A small network was shown many inputs. Here are its activations along a few directions, one row for each input.
In each table, some parts of the input vary, and every possible input appears once, in random order.
Descriptions start from the smaller parts, as in this example, which fits no table here: one of 4 places along a line, together with either a single point or one of 11 places around a ring or (one of 2 separate values, together with one of 8 places around a ring).
Shared parts are said once, and a part with two or three values counts as separate values.

Other details of the inputs shift rows strongly along two fixed directions, in all tables alike. That doesn't count.

Rows:
row 1: [-3  5  0 -4  5 -1 -3  1 -4 -2 -6  5  1  0  0  2  6]
row 2: [-5  7  0 -4  5 -1 -2 -1  0 -3 -6  3  0  1  2  4  3]
row 3: [  4  -3   4   4 -15   4   6  -4   3   1  12  -2  -4   1  -5  -6  -6]
row 4: [-5  1 -2 -3  5 -6 -4  3 -4 -2 -5  2 -1 -1  2  3  4]
row 5: [-4  2 -2  0  7 -9 -2  2 -2  3 -3  1  2  1  3  2  3]
row 6: [-1  4  1 -3  3 -1 -2  0 -4 -1 -6  6  7  1 -2  3  6]
row 7: [  3  -4   2   6 -13   0   5  -4   3   2  12  -6  -9   0  -2  -7  -6]
row 8: [  2  -4   1   6 -12  -1   3  -2   2   1  12  -7  -9  -4  -1  -6  -6]
row 9: [  5  -7   4   4 -16   4   1  -3  -2  -1  13  -4  -8  -4  -5  -9  -6]
row 10: [  4  -3   2   5 -14   0   5  -4   3   2  13  -5  -3   2  -3  -6  -6]
row 11: [-3  2 -1 -1  6 -9 -2  1 -3  2 -3  1  5  2  3  3  2]
row 12: [ 19 -22 -11  10  26  48  -8  20  12   7 -15 -21  15 -14  -4   8 -24]
row 13: [-4  4 -1 -2  6 -8  0  1  1  1 -6  0  0  2  4  4  2]
row 14: [-4  6  0 -3  6  0 -2 -1 -1 -2 -6  4  1  3  1  3  4]
row 15: [-3  0 -1 -4  5 -6 -4  3 -5  0 -5  3  1  1  1  2  4]
row 16: [-3  6  1 -3  5  0 -2 -2 -1 -2 -6  5  4  3  1  4  3]
row 17: [-5  5  0 -3  5 -4  1  0  1  0 -7  2 -1  1  3  4  3]
row 18: [  7  -6   1  -2 -11   4   8  -1  10  -5  15   1  -4  -3   5  -6   7]
row 19: [-4  4  0 -3  6 -3  1  0  0  1 -6  3  1  3  2  3  3]
row 20: [  4  -2   4   5 -14   5   6  -5   2   0  12  -3  -8   0  -4  -7  -7]
row 21: [-2 -1  0 -4  4 -6 -4  1 -5  0 -5  4  7  1 -1  2  4]
row 22: [  4  -5   2   6 -14  -2   4  -3   0   2  14  -5  -3  -1  -4  -9  -6]
row 23: [-1  5  1 -3  4  0 -2  0 -4 -2 -6  6  3  1  0  3  5]
row 24: [-2  3 -1 -2  6 -7  0  0  0  2 -4  2  4  4  3  5  2]
row 25: [-3  6 -1 -4  5 -1 -2  1 -3 -3 -7  4  0 -1  1  3  5]
Description of these inputs: either a single point or (one of 4 places along a line, together with one of 6 places around a ring).
Change only the place on the ring of 6 in row 16. List by row number the other rows that result.
> row 9, row 11, row 20, row 23, row 24
Change only the place on the ring of 6 in row 19. List by row number the other rows that result.
> row 1, row 5, row 7, row 14, row 15

Rows:
row 26: [  3   2  -2  -5  14  22  -4   6   2  -4 -16   4   5  -4   0   6   2]
row 27: [  0  -1   4   4 -16  -4   2  -5  -3  -2  13  -2 -10  -2  -4  -9  -3]
row 28: [  1  -5  -6  -1  17   7  -5   9   4   2 -12  -5   4  -4   5   7  -2]
row 29: [  0   0   3   5 -13  -3   4  -5   1   0  10  -4  -9   0  -3  -6  -5]
row 30: [-25  28   4 -19   8 -52   2 -11 -10  -5 -11  29   8  19  12  11  35]
row 31: [  0   0   3   4 -13  -3   5  -5   4  -1  11  -3 -10  -1   0  -7  -3]
row 32: [  1  -3  -4   1  16   7  -7   8  -3   4 -14  -5   7  -3  -1   7  -6]
row 33: [  4  -7  -6  -1  16   7  -6   9  -1   4 -10  -4  11  -4   2   6  -1]
row 34: [  4   2   7  -1 -20  13   5  -8   3  -9  12   6  -6  -1  -5  -8   4]
row 35: [  3  -2   3   5 -15  -4   6  -5   2   1  14  -3  -6   2  -3  -7  -3]
row 36: [  2  -4  -5   1  17   6  -4   7   1   6 -11  -4  11   0   1   7  -5]
row 37: [  2  -3   4   4 -15  -3   3  -5  -3   1  12  -2  -4   1  -6  -8  -4]
row 38: [ 4 -7 -6 -2 17  6 -3  9  5  3 -9 -4  8 -3  6  7  0]
row 39: [  0   0   4   5 -13  -2   3  -6  -1   1  10  -3  -8   1  -4  -7  -7]
Describe the family of inputs behind these rows.
> one of 2 separate values, together with either a single point or one of 6 places around a ring
The inputs of row 33 and row 27 match in every part but the choice among 2 separate values. If row 35 is changed in the same way as row 33 into row 27, which row does it become?
> row 29
